Here are a small network's activations along a few directions, averaged over the inputs that share one value of a field.
Related values have similar rows: they may be neighbours, one step apart, or belong to one group.
In the rows, 500 means zero.
Strong random noise was added to every row along 10 fixed directions; ignore it. To show where, here is one row again and again, with new noise each time:
[527 691 576 491 465 640 451 636 517 469 542 534 459 473 518 541 573 454
 640 559]
[470 463 232 486 437 167 625 408 298 633 427 633 481 625 397 403 465 695
 218 411]
[637 705 353 502 471 542 412 304 474 445 451 621 506 754 351 676 464 478
 526 506]
[400 544 549 430 486 565 356 243 833 579 547 432 623 612 452 648 681 502
 488 503]
[596 474 258 597 426 661 381 567 546 537 604 430 433 585 578 535 541 435
 523 394]
[413 815 510 564 284 867 470 444 380 487 501 472 614 664 283 587 593 640
 455 426]
[726 324  93 477 604 494 577 468 741 432 760 630 762 666 824 519 327 443
 730 312]
[568 371 286 480 463 596 673 450 558 481 612 521 732 547 585 406 409 527
 482 352]
[480 628 570 441 487 421 546 585 637 536 617 603 589 430 619 509 615 620
 622 499]
[604 587 380 556 370 395 307 424 455 613 465 476 278 427 407 520 657 521
 368 521]
[620 474 781 565 595 520 284 529 399 295 347 427 709 367 495 666 591 557
 600 398]
[544 411 462 525 473 624 533 569 544 511 490 419 448 501 505 478 532 397
 447 475]


Values of E:
e11: [634 314 566 564 568 287 578 394 430 469 329 488 387 409 450 526 439 562
 375 525]
e6: [492 607 391 593 408 612 528 709 347 552 607 460 293 503 523 402 503 433
 447 511]
e18: [451 536 477 444 461 714 564 312 381 463 298 484 470 592 232 423 333 351
 434 626]
e5: [518 367 611 310 560 449 378 294 622 502 378 463 423 314 416 397 482 220
 431 745]
e3: [493 564 595 482 549 451 425 336 649 476 554 558 731 494 561 604 489 710
 681 464]
e4: [521 529 556 389 517 365 454 362 425 420 507 593 800 303 512 447 507 635
 541 467]
e13: [446 476 369 617 497 303  28 494 127 552 458 352 392 267 545 456 538 640
 477 449]
e14: [433 473 663 576 413 502 905 525 673 593 570 459 458 540 510 531 614 698
 336 444]
e12: [409 449 447 645 468 530 509 587 371 562 267 478 245 852 328 662 482 540
 300 430]
e17: [321 651 588 350 538 348 426 430 422 520 547 579 545 469 443 393 468 471
 504 619]
e7: [483 420 440 397 728 347 196 319 468 405 568 480 650 465 565 535 375 369
 625 564]
e8: [266 656 535 438 463 576 564 493 567 613 529 527 525 735 408 576 614 563
 430 514]
e2: [691 607 621 444 578 527 484 359 508 313 527 577 554 428 447 575 401 318
 647 645]
e16: [434 517 298 502 499 814 268 462 458 426 525 471 586 746 477 538 351 330
 664 466]
e1: [687 667 529 553 495 382 545 545 564 436 513 637 389 453 529 560 484 509
 592 524]
e9: [425 687 582 462 506 406 742 493 527 553 513 691 468 636 473 533 419 642
 591 595]
e10: [406 308 277 512 531 410 276 237 494 582 423 428 515 605 457 490 422 519
 414 443]
e19: [663 623 457 441 363 299 502  60 796 612 686 551 523 292 486 516 600 635
 505 614]
e15: [359 326 628 578 486 355 439 489 417 521 389 335 507 438 437 494 619 616
 249 347]
E is arranged as a line.
- Going along E from e8 by way of its neighbour e4, in what order are e6, e5, e13, e14, e10, e19 met? => e5, e10, e13, e19, e14, e6
- How many steps from neighbour to neighbour lead from e16 to e2, at the fewest? => 11
- Which values are neighbours of e1? Give them in the order they are listed. => e15
- Which values are neighbours of e9? Give them in the order they are listed. => e11, e3
